A small network was shown many inputs. Here are its activations along a few directions, one row for each input.
In each table, some parts of the input vary, and every possible input appears once, in random order.
Descriptions start from the smaller parts, as in this example, which fits no table here: one of 6 places along a line, together with either a single point or one of 11 places around a ring or (one of 3 separate values, together with one of 8 places around a ring).
Shared parts are said once, and a part with two or three values counts as separate values.

Other details of the inputs vary at random and push rows far along two fixed directions, the same in every table; ignore that.

A family of inputs:
R1: 17 -5 -28 7 -3 -11 0 -12 -9 -5 34
R2: 19 -8 -27 20 0 -6 2 -1 -23 -6 23
R3: -9 8 8 -21 -30 -3 14 42 -17 16 10
R4: 14 0 -26 22 0 -6 -3 -9 -26 1 24
R5: 18 -7 -22 6 -6 -12 -2 -12 -10 -7 36
R6: -18 13 11 -12 -29 -4 4 38 -18 22 10
R7: 17 -4 -28 16 6 -8 2 -2 -16 -4 32
R8: 15 -2 -13 20 4 -11 -10 -9 -18 6 35
R9: -23 14 40 -30 25 24 -3 20 24 -1 -39
R10: 3 -24 -20 -3 10 -4 -25 -11 -38 -10 8
R11: -8 3 11 -16 -28 -1 7 45 -15 21 10
R12: -32 7 8 -41 -13 3 -18 34 -12 4 5
R13: 15 8 7 17 23 0 3 -38 34 -14 -17
R14: 14 -15 -24 9 -13 -9 2 -17 -13 -6 29
R15: -18 12 33 -13 -9 12 12 8 41 15 -40
R16: -20 11 -5 -16 -36 6 8 31 -15 25 2
R17: 8 -17 -17 -1 20 -7 -25 -4 -39 -12 12
R18: 17 -14 7 21 17 3 5 -32 35 -14 -22
R19: 21 -5 9 19 25 1 2 -27 38 -15 -16
R20: 22 -4 14 25 33 -1 6 -21 30 -14 -17
R21: -22 6 8 -14 -39 -2 5 31 -17 24 7
R22: 9 0 -5 22 19 7 6 -38 32 -11 -26
R23: 11 3 -31 12 -2 -7 -7 -15 -10 1 31
R24: -26 10 40 -24 17 14 -5 23 16 -11 -50
R25: 8 -5 -28 12 -10 -8 -2 -23 -15 2 27
R26: 16 -6 -33 9 -2 -7 -2 -8 -7 -5 31
R27: 14 -2 9 25 17 4 8 -39 20 -13 -30
R28: -25 7 4 -20 -40 -3 4 27 -6 23 13
R29: 16 -14 -27 15 -11 -7 4 -12 -24 -3 22
R30: 17 -16 -20 15 -12 -8 3 -13 -25 -5 23
R31: 10 -1 -14 21 4 -15 -7 -10 -19 1 35
R32: 14 -10 -20 12 -5 -14 -6 -9 -8 -7 36
R33: -4 -14 7 5 33 7 -17 -36 17 -31 -30
R34: -16 2 -6 -19 -36 5 14 39 -13 20 2
R35: -25 3 3 -47 -8 1 -17 35 -13 12 -1
R36: -18 5 -4 -28 -38 0 15 32 -3 20 10
R37: -1 -15 11 10 34 9 -16 -32 7 -32 -36
R38: -16 28 27 -10 9 12 18 19 37 12 -39
R39: -1 -18 -18 -6 8 9 -25 -20 -26 -11 22
R40: 3 -18 1 0 38 5 -16 -34 16 -23 -36
R41: 14 -9 -15 18 3 -16 -2 -2 -17 -5 36
R42: -22 11 2 -26 -40 -1 8 24 -8 24 12
R43: -10 18 40 -5 1 10 12 19 29 13 -43
R44: -14 19 3 -17 -28 -1 10 35 -19 24 8
R45: 11 4 10 22 24 -2 -1 -34 36 -14 -17
R46: 7 -12 -11 2 18 7 -24 -9 -36 -14 20
R47: 11 -5 -25 18 -10 -6 -1 -19 -26 3 22
R48: -17 5 9 -15 -38 2 2 31 -16 29 6
R49: 10 -19 -22 14 -13 -12 -2 -14 -12 -6 30
R50: 18 5 13 27 26 1 7 -31 18 -14 -26
R51: -15 4 34 -8 -10 9 20 19 32 4 -46
R52: 20 -15 10 27 18 5 6 -28 24 -14 -29
R53: -24 13 34 -36 16 25 -8 13 31 -2 -39
R54: 12 -14 -35 12 -10 -5 1 -13 -11 -4 25
R55: -13 5 10 -15 -29 -5 9 45 -15 16 10
R56: -15 29 32 -13 8 8 20 16 36 13 -37
R57: 14 -3 -17 13 -4 -10 -13 -15 -10 4 35
R58: 8 -8 9 4 53 1 -15 -22 12 -22 -30
R59: 4 -14 12 8 36 21 -15 -34 8 -25 -33
R60: -18 22 -1 -28 -30 -2 6 29 -2 25 15
R61: 19 -6 -17 13 3 -13 2 -6 -18 -5 36
R62: 2 -4 14 10 49 4 -16 -24 14 -31 -24
R63: -16 20 9 -21 -24 -5 8 34 -12 24 17
R64: -8 16 30 -12 1 10 25 24 31 5 -45
R65: -10 21 30 -15 7 8 25 23 38 7 -37
Description of these inputs: one of 5 places around a ring, together with either one of 3 separate values or (one of 2 separate values, together with one of 5 places along a line).
Changing only the place on the ring of 5 turns R61 into R5. The same change can be made to R62. Which row results? -> R12
Changing only the place on the ring of 5 turns R23 into R4. The same change can be made to R32. Which row results? -> R55
A walk changes only the place on the line of 5. It starts at R43 and steps to R6. List the rest of the walk in order. -> R50, R44, R4
Which other rows does R9 become when the choice among 3 separate values takes its other values? List them by row number. -> R58, R62
List by row number the other rows that have the place on the ring of 5 in common with R51. -> R10, R16, R21, R27, R29, R30, R34, R37, R47, R48, R52, R59
Which other rows does R31 become when the place on the line of 5 takes its other values? List them by row number. -> R8, R38, R56, R63
Which other rows does R31 become when the choice among 2 separate values takes its other values? List them by row number. -> R41
Which other rows does R20 become when the place on the ring of 5 takes its other values? List them by row number. -> R11, R18, R19, R52

A family of inputs:
R66: -18 21 38 -13 -11 11 20 13 43 17 -40
R67: -11 7 9 -10 1 -6 -8 33 -32 6 26
R68: 10 10 12 21 28 4 17 -38 56 -17 -42
R69: -3 2 -4 2 -29 -9 10 23 -17 18 10
R70: 9 12 22 12 59 14 -3 -26 29 -17 -49
R71: -10 17 31 -14 -8 12 30 27 42 8 -40
R72: -6 7 -10 -11 -27 -5 10 15 -4 16 26
R73: -5 7 0 -22 -2 -11 -16 33 -17 6 30
R74: 14 -28 -19 9 23 -5 -22 -37 -20 -24 9
R75: 30 -12 -24 30 12 -5 4 -32 4 -11 20
R76: 18 -3 -20 34 6 -11 -4 -41 -2 -7 17
R77: -10 19 38 -8 -13 12 25 23 35 12 -43
R78: 29 -13 -17 35 9 -5 -2 -35 -2 -6 17
R79: -19 -4 -8 -25 -17 8 -18 16 -30 3 9
R80: -16 -7 -4 -27 -16 2 -15 16 -31 1 8
R81: -18 -14 -8 -26 -13 1 -18 19 -26 4 15
R82: 9 -23 -22 17 24 3 -27 -35 -17 -23 11
R83: -2 2 -13 -4 -27 -10 15 27 -12 14 15
Describe the family of inputs behind these rows. -> either one of 3 separate values or one of 5 places around a ring or (one of 2 separate values, together with one of 5 places along a line)
A walk changes only the place on the line of 5. It starts at R68 and steps to R72. List the rest of the walk in order. -> R75, R71, R83
Which other rows does R66 become when the choice among 2 separate values takes its other values? List them by row number. -> R72

A family of inputs:
R84: -9 8 15 -9 -16 -6 7 28 -2 15 0
R85: 12 -3 -21 14 -11 -5 -3 -5 -29 4 39
R86: 14 -10 -19 15 -10 -8 -6 0 -30 5 38
R87: -2 -17 -27 -1 -8 -4 -22 -4 -33 -5 33
R88: -16 9 13 -24 -9 9 -7 29 -6 8 -2
R89: -3 4 22 -1 33 3 -3 -12 19 -14 -29
R90: 6 5 15 10 22 2 14 -8 31 -12 -24
R91: -4 3 18 3 31 6 -6 -6 23 -16 -30
R92: 12 2 14 7 20 3 7 -10 32 -5 -25
R93: 2 -3 14 13 9 8 11 -18 26 -10 -29
R94: -13 11 1 -21 -20 2 8 19 5 13 0
R95: -4 -18 -26 -4 -5 -6 -21 -7 -34 -3 32
R96: -10 -1 4 -19 -22 -3 6 20 5 11 -3
R97: 6 10 14 9 20 2 14 -10 31 -12 -23
R98: 1 3 5 7 11 2 6 -22 34 -5 -29
R99: 5 -6 -19 3 -1 -10 -20 3 -37 -8 38
R100: 9 4 16 9 21 -4 9 -7 31 -9 -25
R101: 7 -4 -26 14 -15 -9 -8 -10 -27 9 34
R102: -11 15 10 -13 -18 4 8 21 0 18 1
R103: 9 -2 12 6 15 2 7 -13 32 -7 -28
R104: 5 6 20 16 19 3 13 -9 26 -9 -26
R105: -21 4 12 -30 -9 6 -6 21 -7 11 -5
R106: -7 -5 17 -5 22 8 -5 -20 21 -14 -35
R107: 4 7 6 8 15 4 6 -19 34 -3 -28
R108: -13 9 9 -12 -22 7 10 19 -1 14 -2
R109: -19 7 10 -24 -6 10 -9 30 -4 10 -1
R110: 30 -12 -14 39 24 -2 -2 -39 -2 -17 12
R111: -11 -1 9 -12 -25 -1 5 18 0 14 -5
R112: -17 8 4 -10 -26 0 5 13 2 18 -4
R113: -7 6 8 -17 -15 2 8 30 4 14 2
R114: 23 -15 -18 36 14 -3 -2 -48 -2 -21 7
R115: -13 11 7 -13 -22 4 8 17 0 16 -2
R116: -13 -1 9 -11 -25 1 7 21 -1 12 -4
R117: 11 -11 -27 7 -2 -5 -9 4 -44 1 25
R118: -15 5 2 -19 -23 4 11 18 5 9 -1
R119: -10 2 5 -18 -19 2 8 26 4 13 -1
R120: -3 -4 19 -4 18 8 -4 -20 21 -17 -35
R121: -18 11 18 -26 -6 0 -4 28 -9 5 -2
R122: 13 -13 -21 12 -14 -11 -8 -5 -29 5 33
R123: -10 15 2 -16 -15 1 5 22 7 20 2
R124: 30 -6 -22 30 26 -6 -4 -42 4 -18 14
R125: 28 -18 -15 38 19 -5 -5 -41 -2 -18 7
R126: 3 -3 10 6 21 10 6 -9 12 -11 -44
R127: -12 5 9 -11 -21 6 10 22 -1 14 -1
R128: -14 18 10 -7 -16 -4 6 23 1 19 1
R129: 10 -1 -20 16 -9 -11 -1 -2 -31 1 40
R130: 26 -4 -14 39 25 -10 -3 -41 -2 -19 12
R131: -9 13 6 -18 -15 5 11 25 4 13 4
R132: -17 -1 3 -20 -18 5 5 26 -15 9 -18
R133: -18 5 14 -29 -12 7 -5 22 -8 7 -6
R134: 13 -8 -23 10 -6 -16 -4 5 -26 -1 41
R135: 12 -8 -17 17 -9 -15 -5 3 -31 2 38
R136: -2 1 17 -2 33 12 -6 -12 23 -9 -29
R137: 5 -8 -26 10 -19 -9 -6 -13 -28 2 33
R138: 6 -8 -32 3 -17 -11 -5 -11 -22 0 36
R139: 10 -1 -24 15 -10 -9 -8 -7 -27 11 38
R140: -15 9 16 -28 -7 7 -5 25 -8 9 -2
R141: -9 8 6 -17 -14 5 11 27 4 13 4
R142: -13 18 4 -14 -14 -6 7 25 6 17 3
R143: 19 -20 -17 25 24 -1 -20 -44 -7 -30 4
R144: -11 5 3 -18 -19 5 11 24 4 11 1
R145: 0 2 20 -3 31 10 -5 -14 20 -10 -29
R146: 33 -14 -12 38 24 -7 -7 -39 -2 -14 10
R147: 5 12 12 7 20 0 11 -12 32 -10 -24
R148: -22 3 7 -26 -11 9 -9 27 -4 9 -5
R149: -5 3 18 0 34 5 -5 -9 22 -13 -29
R150: 4 2 14 9 28 4 7 -4 12 -13 -41
R151: 9 -17 -28 6 -16 -11 -6 -4 -23 -1 35
R152: -14 1 2 -18 -22 3 11 20 5 9 -1
R153: 5 4 9 6 14 8 12 -16 31 -10 -26
R154: 4 -12 -24 0 -7 -3 -21 -3 -36 -5 34
R155: 17 -19 -19 22 35 -1 -20 -43 -6 -22 7
Describe the family of inputs behind these rows. -> one of 4 places along a line, together with either a single point or one of 5 places around a ring or (one of 2 separate values, together with one of 6 places along a line)
Changing only the place on the line of 4 turns R141 into R90. The same change can be made to R88. Which row results? -> R99
Which other rows does R115 become when the place on the line of 4 takes its other values? List them by row number. -> R102, R130, R137
Which other rows does R131 become when the choice among 2 separate values takes its other values? List them by row number. -> R85
A walk changes only the place on the ring of 5. It starts at R148 and steps to R155. List the rest of the walk in order. -> R105, R133, R154
A walk changes only the place on the line of 6. It starts at R100 and steps to R134. List the rest of the walk in order. -> R90, R97, R147, R142
A walk changes only the place on the ring of 5. It starts at R143 and steps to R120. List the rest of the walk in order. -> R106, R95, R87
